Each row below holds a small network's activations on one input, seen along a few directions.
Each table varies a few parts of the input and shows all the possible inputs, shuffled.
A made-up example of a description, with smaller parts first: one of 2 separate values, together with either a single point or one of 11 places along a line or (one of 4 places along a line, together with one of 5 places around a ring).
Shared parts are said once, and a part with two or three values counts as separate values.

Other details of the inputs vary at random and push rows far along three fixed directions, the same in every table; ignore that.
These rows show it; all are for the same input, with only those details redrawn:
[-29   1  28  17   7 -41 -14 -12  30 -10 -19 -23 -20  33  13]
[-25 -29  43  -2  16  18 -48  -5  -5  -2 -18 -23  -4   8   7]
[ 15  39  -9   9  -7 -14  19   2  14  -1  44  -2   4  -8  -9]
[ 11  17  11  10   1 -12   5  -1  22  -4  31   3 -11   6   3]
[-36 -33  51   0  19   5 -50 -11  -1  -5 -36 -25  -8  21   9]
[ -4   8  14   7   5 -11  -6  -2  15  -4  14  -9  -6  13   4]
[ 12  23   1   1   1  15  -2   2  -7   0  38  -4  11 -14 -11]
[ 59 -12  45   8  12  43  -2  36  20   2  75  40 -25  -5  16]

Rows:
x1: [ -8  35  -1  16  -2 -41  18  -6  28  -5  18 -13  -9  15   1]
x2: [ 11  40 -46  -3 -14  -5  18 -24  16 -18 -13 -12  11 -22 -20]
x3: [ 20 -40  48   7  13  49 -26  16  12   7  18  19 -10  10   7]
x4: [ 25  -2 -11  -2  -1  68  -8  -4 -30 -12   2   4  19  -8 -11]
x5: [-14  -9  12  -1  27   7 -68  -3   6  29 -66   4   0  41  10]
x6: [  6  -4 -40 -26 -10  25  -4 -14 -37  -1 -19  -1  20 -54 -19]
x7: [-39  15 -42  11 -14 -47  24 -21 -16  -7 -50 -27   1  15  10]
x8: [  7   1   9   9   6  17  -1   0   2  22  15  -7  27  -4 -13]
x9: [-34 -40  29  -1   2   8 -27   0 -31   7 -50  -9  18  17  23]
x10: [ 17  51 -44   9 -23   9  19  -1 -12   0  19  -5  53 -24 -31]
x11: [ 32  -1  -4  -3  10  49   5  -9  -1 -14  -4  12   5  -8  -1]
x12: [ -3  20 -23  -2   1 -32  22 -20  52 -14  -8 -12 -32  11   1]
x13: [ 13   7 -25  -7  -1  -5  36  -4  -3  -6  -8  13  -5 -10  17]
x14: [ -7  -4   0  15 -18 -34  27  26  20  -4  -5  19 -27  15  17]
x15: [ 18  23  -1   5   4  -1  21  14  25 -17  50  18 -24   5  -5]
x16: [ 33 -11  28  22   0  22   6  30  34 -14  18  33 -19  19   6]
x17: [-17 -12  24  -6  25 -37  -9 -16  53 -30 -23 -19 -53  30  28]
x18: [-14   0  10   2   3 -49  13   1   2  15  14   1   0   4  12]
x19: [40  0 28 23 -2 26 14 22 15  0 25 23  2 26 23]
x20: [-24 -57  39  -8  16  15 -30   1 -28  30 -26  -7  11  -5   7]
x21: [  7  21 -43   4 -11  15  -1 -10  -9 -16  -9 -22  19 -12 -26]
x22: [-34 -23  -6 -12 -10   4 -23  -8 -36  21 -22 -12  24 -24 -14]
x23: [  2  -8  26  14   5  -2  14  19  48  -7  11  13 -43  35  11]
x24: [-28  11 -32 -27   3  12 -35 -41 -35 -22 -24 -45  18 -25 -45]
x25: [-38   1 -20 -25 -12  -7 -21 -16 -46   7  -7 -20  33 -34 -16]
x26: [ 14  -3 -11  14 -12 -37  29  24  28 -10   2  19 -40  11  26]
x27: [ 20   9   5   7  -2  23   5  -6 -20  11   3   0  49   8  -8]
x28: [ 16  -4   5   5  -6  -2  13  17 -21  21  10  17  28 -18   5]
x29: [-48   6 -25  11 -13 -58  25  -2  17   5 -22  -8 -19  15   0]
x30: [-26  18 -26   9 -15 -27  37  -1 -12  -3 -22   4   9  19   6]
x31: [ 19 -23   2 -21   4  -3  19   6  24  -3  15  26 -42 -12  15]
x32: [-16 -52  42  -5  -4  11 -33  15 -16  11 -35   7  -1   6  19]
x33: [ 17 -35 -10 -23  -2  34  -9  13 -20   5  19  15 -15 -28  -7]
x34: [  3  -2 -25 -12   2  41 -16 -12 -16  -7   0 -17   4 -24 -36]
x35: [-15 -11   2 -25   8  -8 -43   9 -27  44 -57   7 -12  14   5]
x36: [-10  27   6  20  10 -42  14 -12  17   8  12 -19   7  18  -1]
x37: [-18   5 -25 -13  -2 -50   9 -14  -1 -17  -1  -9 -27  -7   2]
x38: [  6 -17  10 -19   5  11   1  17 -17  -6  34  25 -17 -17  -2]
x39: [ 34 -16  31   5  11  48 -16  19 -10  14  15  13  33 -10  -7]
x40: [ 29  20 -44 -36  -4 -10  27  -9  -5 -10  46  18  -8 -47  -8]
x41: [-20  41 -30  22 -16 -14  30 -16   2 -13 -20 -17  20  27  -9]
x42: [ 22   9 -10  -3 -16  14  22   8 -43  23  19  14  48 -17  -3]
What is each input in this table made of?
Answer: one of 2 separate values, together with either a single point or (one of 4 places along a line, together with one of 5 places along a line)
The inputs of x40 and x17 match in every part but the choice among 2 separate values. If x7 is changed in the same way as x40 into x17, which row does it become?
Answer: x4
The inputs of x33 and x34 match in every part but the choice among 2 separate values. If x32 is changed in the same way as x33 into x34, which row does it become?
Answer: x10
Change only the place on the line of 5 in x17. List by row number the other rows that result.
Answer: x1, x15, x24, x36
Change only the choice among 2 separate values in x11. List by row number the other rows that result.
Answer: x13
